A small network was shown many inputs. Here are its activations along a few directions, one row for each input.
In each table, some parts of the input vary, and every possible input appears once, in random order.
A made-up example of a description, with smaller parts first: values(2) and (point or line(9) or (line(6) and ring(8))).
Shared parts are said once, and a part with two or three values counts as separate values.
In the rows, zero is written as 100.

Other details of the inputs shift rows strongly along two fixed directions, in all tables alike. That doesn't count.

Rows:
row 1: 138  85  53  100  45  95  100  99  72  136  113  33
row 2: 87  110  113  102  107  93  102  76  117  104  92  103
row 3: 94  110  106  94  101  89  107  88  114  100  89  115
row 4: 94  113  100  96  109  85  109  99  105  100  89  116
row 5: 88  106  119  96  109  101  96  109  104  95  99  97
row 6: 129  80  90  127  113  131  128  92  92  126  150  123
row 7: 91  106  107  100  113  94  104  100  107  99  89  103
row 8: 104  108  76  88  45  80  81  94  102  106  60  34
row 9: 97  96  111  89  108  90  102  116  102  93  98  105
row 10: 86  104  120  95  111  98  91  103  104  89  102  93
row 11: 94  101  94  103  106  102  92  103  98  87  90  123
row 12: 105  105  69  91  58  79  69  111  93  95  67  63
row 13: 99  101  108  108  108  113  100  116  111  91  93  106
row 14: 131  81  82  112  105  107  136  80  80  140  165  116
row 15: 94  103  105  103  113  106  99  108  94  92  87  109
row 16: 98  107  101  93  106  93  103  117  91  98  90  121
row 17: 100  109  83  97  55  91  81  75  99  116  87  34
row 18: 93  114  99  99  103  91  107  80  114  102  87  116
row 19: 138  65  85  114  107  126  133  92  68  137  174  113
row 20: 94  113  94  118  114  117  100  94  112  94  82  112
row 21: 89  116  105  97  104  85  106  78  118  102  86  113
row 22: 144  84  46  101  36  100  96  104  66  139  112  28
row 23: 90  112  107  114  110  115  93  102  114  91  91  101
row 24: 96  106  103  93  108  86  104  110  98  97  93  116
row 25: 80  108  122  99  105  102  97  82  115  98  99  96
row 26: 109  99  78  83  52  84  73  120  89  97  70  30
row 27: 93  112  108  94  102  85  107  83  116  102  93  112
row 28: 88  106  119  97  112  97  100  101  105  98  106  94
row 29: 127  67  85  110  103  122  112  94  78  119  158  114
row 30: 98  93  116  89  108  103  99  123  97  88  98  102
row 31: 94  97  117  90  108  95  105  116  106  93  99  97
row 32: 91  104  109  102  113  97  99  101  101  94  94  104
row 33: 93  98  109  103  108  99  88  101  104  83  97  107
row 34: 84  100  121  92  104  97  104  89  117  93  95  96
row 35: 90  104  119  95  110  105  91  110  97  89  100  98
row 36: 93  96  116  98  107  110  82  108  98  80  106  102
row 37: 92  100  115  94  101  97  107  95  114  96  92  103
row 38: 92  96  119  99  108  103  83  102  103  81  110  99
row 39: 95  110  95  100  108  98  103  107  93  94  84  121
row 40: 104  96  86  85  62  89  64  119  95  83  74  49
row 41: 96  96  116  91  107  100  104  121  103  92  99  102
row 42: 88  96  118  94  102  103  105  93  114  93  96  98
row 43: 86  110  111  102  106  98  101  81  116  101  87  106
row 44: 93  98  105  102  107  107  86  106  98  82  92  111
row 45: 111  110  78  125  113  123  117  81  99  111  110  129
row 46: 97  99  98  97  103  97  91  111  97  91  96  123
row 47: 126  67  88  110  103  116  113  89  83  118  161  109
row 48: 97  111  95  98  108  93  108  104  99  100  88  119
row 49: 97  88  113  92  107  108  87  119  98  80  102  106
row 50: 101  116  91  109  107  105  103  105  109  97  82  123
row 51: 94  103  104  102  113  102  104  107  102  98  86  108
row 52: 133  81  79  112  101  112  133  88  75  140  161  117
row 53: 94  108  98  101  109  91  104  101  99  94  88  114
row 54: 93  100  97  103  106  95  93  99  104  86  94  117
Each input here is: ring(6) and (point or (values(2) and line(4))).
The inputs of row 41 and row 52 match in every part but the ring(6) part. If row 31 is changed in the same way as row 41 into row 52, which row does it become? -> row 14
Which other rows does row 43 become when the ring(6) part takes its other values? List them by row number. -> row 3, row 18, row 25, row 37, row 42
Which other rows agree with row 25 in the ring(6) part? List them by row number. -> row 5, row 10, row 17, row 23, row 28, row 35, row 36, row 38
Which other rows does row 11 become when the ring(6) part takes its other values? List them by row number. -> row 29, row 36, row 44, row 46, row 49

Rows:
row 55: 90  100  119  103  118  108  110  90  114  97  107  117
row 56: 97  98  111  103  118  101  112  93  107  102  116  128
row 57: 91  101  102  88  93  95  70  139  98  67  62  92
row 58: 83  121  101  89  89  80  86  104  115  83  52  96
row 59: 90  98  122  100  119  106  108  94  113  97  112  115
row 60: 127  86  63  102  58  109  73  118  72  104  103  53
row 61: 98  105  100  110  122  105  119  92  106  104  104  134
row 62: 128  88  62  102  59  100  95  95  76  125  113  58
row 63: 127  91  64  100  66  102  96  110  72  120  105  65
row 64: 95  91  120  94  121  102  107  113  95  93  118  121
row 65: 92  89  125  95  122  101  105  106  101  92  119  114
row 66: 85  113  106  87  88  81  82  106  113  85  65  84
row 67: 98  90  123  101  118  108  109  102  103  99  125  105
row 68: 113  102  70  106  68  99  93  78  88  119  100  62
row 69: 82  118  108  95  91  92  82  103  115  86  58  82
row 70: 95  109  102  112  123  107  113  92  105  102  102  130
row 71: 96  96  111  104  118  104  115  80  107  104  118  125
row 72: 137  64  77  116  91  122  124  72  73  140  177  87
row 73: 93  121  91  94  89  84  90  113  109  91  57  96
row 74: 104  99  103  103  118  102  116  105  101  103  107  131
row 75: 95  107  106  108  119  105  112  82  105  104  113  129
row 76: 84  111  114  86  90  88  83  114  114  82  66  77
What is each input in this table made of? -> values(2) or (line(4) and line(5))
